Each row below holds a small network's activations on one input, seen along a few directions.
In each table, some parts of the input vary, and every possible input appears once, in random order.
Descriptions start from the smaller parts, as in this example, which fits no table here: one of 8 places around a ring, together with either a single point or one of 11 places along a line or (one of 3 separate values, together with one of 6 places along a line).
Shared parts are said once, and a part with two or three values counts as separate values.

Other details of the inputs vary at random and push rows far along three fixed directions, the same in every table; ignore that.

Table:
x1: [-24 -40   6  14 -25 -20   6  25  21 -31  -6]
x2: [ 45 -14  28   6 -12  23  -8   4  15  12  40]
x3: [  3  25 -16   4   2   5  -3  11  -5  11  -9]
x4: [-19  11  22 -19  -8 -40 -12  17 -25  37   1]
x5: [-10  29 -26  -5   7   2  -1 -12 -28  29 -37]
x6: [-30 -48   8   7 -27 -12  -5  25  33 -29 -12]
x7: [  1  40 -27 -30  18   6  12 -24 -18  28 -35]
x8: [ 27  25 -35 -14  38  19  24  -7   1 -49  26]
x9: [-16  28 -51 -36  43  -5 -16 -20 -20 -54  18]
x10: [ 34 -20  11  -2  19  41  -2 -15  -2 -34  29]
x11: [-25 -50  30  32 -12 -21   6  25  23 -27  -8]
x12: [-14  13  18 -33  -5 -25 -22  12 -14  46  -3]
x13: [-37 -23   0   3 -10 -36   5 -13   6 -38 -26]
x14: [-11  20   0  -2  -9   6  -5 -19 -14  38 -29]
x15: [-34 -52  23  23 -18 -28  -5 -10  16 -18  -1]
x16: [-24 -42  14  30 -17  -8   0  22  27 -19  19]
x17: [  3 -28  20  -8  14  -7 -18   4  -7 -25  56]
x18: [-46 -52  30   1 -19 -16 -37  20  14 -17  20]
x19: [-13  11  22  -7 -39 -30 -13  13  12  53 -31]
x20: [ 66 -10  26   2   0   8  11  10   7   1  41]
x21: [-10  13  -4  11 -12   1   8  11  -3  28  -1]
x22: [ 34 -21   5  16  26  24  -5   3  -2 -37  27]
x23: [  7 -18  13   4  -8   7  -1  22  22  -9   8]
x24: [ -3  33 -19 -20  23  16  11  -9 -12  12 -28]
x25: [  6   1  34   6 -24  -3 -18 -15  -5  42 -11]
x26: [-19  31 -53 -20  33   2  26 -24 -23 -34 -31]
x27: [ 48   5  10   1  30  22  17   1 -13 -15  27]
x28: [ -5   6  15  10 -39 -31 -22  13   2  46 -19]
x29: [-34  29 -59 -25  15 -21  17 -20   3 -60 -17]
x30: [  5  12   2   6  -8  -7  -9  -7 -19  42 -26]
x31: [ 78  11  26   7  -4  22  -7  13 -11  35  35]
x32: [-41 -32  -4  12 -28   1  -9  11  21 -29  -9]
x33: [-36 -53  13  23 -14 -19   1  -4  13 -15  -5]
x34: [ 62 -28  38  16  10  23   7  -3 -10  16  50]
x35: [  8   3 -26   6  39  25  18 -19 -10 -44  26]
x36: [  9  38 -24  -8   8   6  18   3 -10   6  -8]
x37: [-26  26 -52 -16  28  21  11 -12   8 -51   0]
x38: [ 29   5 -13 -28  40  13   5 -39   5 -49  14]
x39: [ 45  23 -22 -10  25  22  20 -24  -9  -6  45]
x40: [-18  47 -23 -17 -20  -5  -6 -19  -6  37 -25]
x41: [-34 -15 -18   2   2 -22  14  -9  -3 -33 -31]
x42: [-21 -33   7   7  -7  -3  -2  27  36 -33  -4]
x43: [ -6  20  -4   1 -10 -18 -14 -17 -17  27 -34]
x44: [-1  5 21 11 -4 17 -4  5 -2 31 -6]
x45: [-11  35 -14  -2 -21 -23   4 -14 -10  45  -7]
x46: [-29  13 -26 -16 -10 -12   5   0  17  -6 -30]
x47: [ -3  18   8  -6   6   5   6   6   0  34 -24]
x48: [-12  26  -5   7   7   3  15  -5 -15  40 -12]
x49: [-17  15 -10   7 -23  -8   9   2  -5  38 -13]
x50: [ 35 -18  -1 -16  29  29   7 -12   1 -31  12]
x51: [-27 -12 -20  15   2  -6  -7  19  20 -39  -6]
x52: [ 48 -24  33  23  13  19  -9  14   4  -4  35]
x53: [60 14 30  5 -2 31 -2 13 -5 37 37]
x54: [ 3  4 23 11 -7 21 -5  4 -9 28 -6]
x55: [  4  -4  15  14 -33 -17 -16  18   4  39 -12]
Description of these inputs: one of 5 separate values, together with either a single point or (one of 2 separate values, together with one of 5 places along a line).
Question: Changing only the choice among 5 separate values turns x54 into x24. The same change can be made to x18. Which row results?
Answer: x12
Question: Which other rows agree with x34 in the choice among 5 separate values? List them by row number.
Answer: x15, x16, x17, x21, x33, x35, x39, x45, x48, x49
Question: Change only the choice among 2 separate values in x53. List by row number the other rows that result.
Answer: x54
Question: Change only the place on the line of 5 in x8. List by row number the other rows that result.
Answer: x1, x20, x29, x36
Question: Change only the choice among 2 separate values in x37. List by row number the other rows that result.
Answer: x44
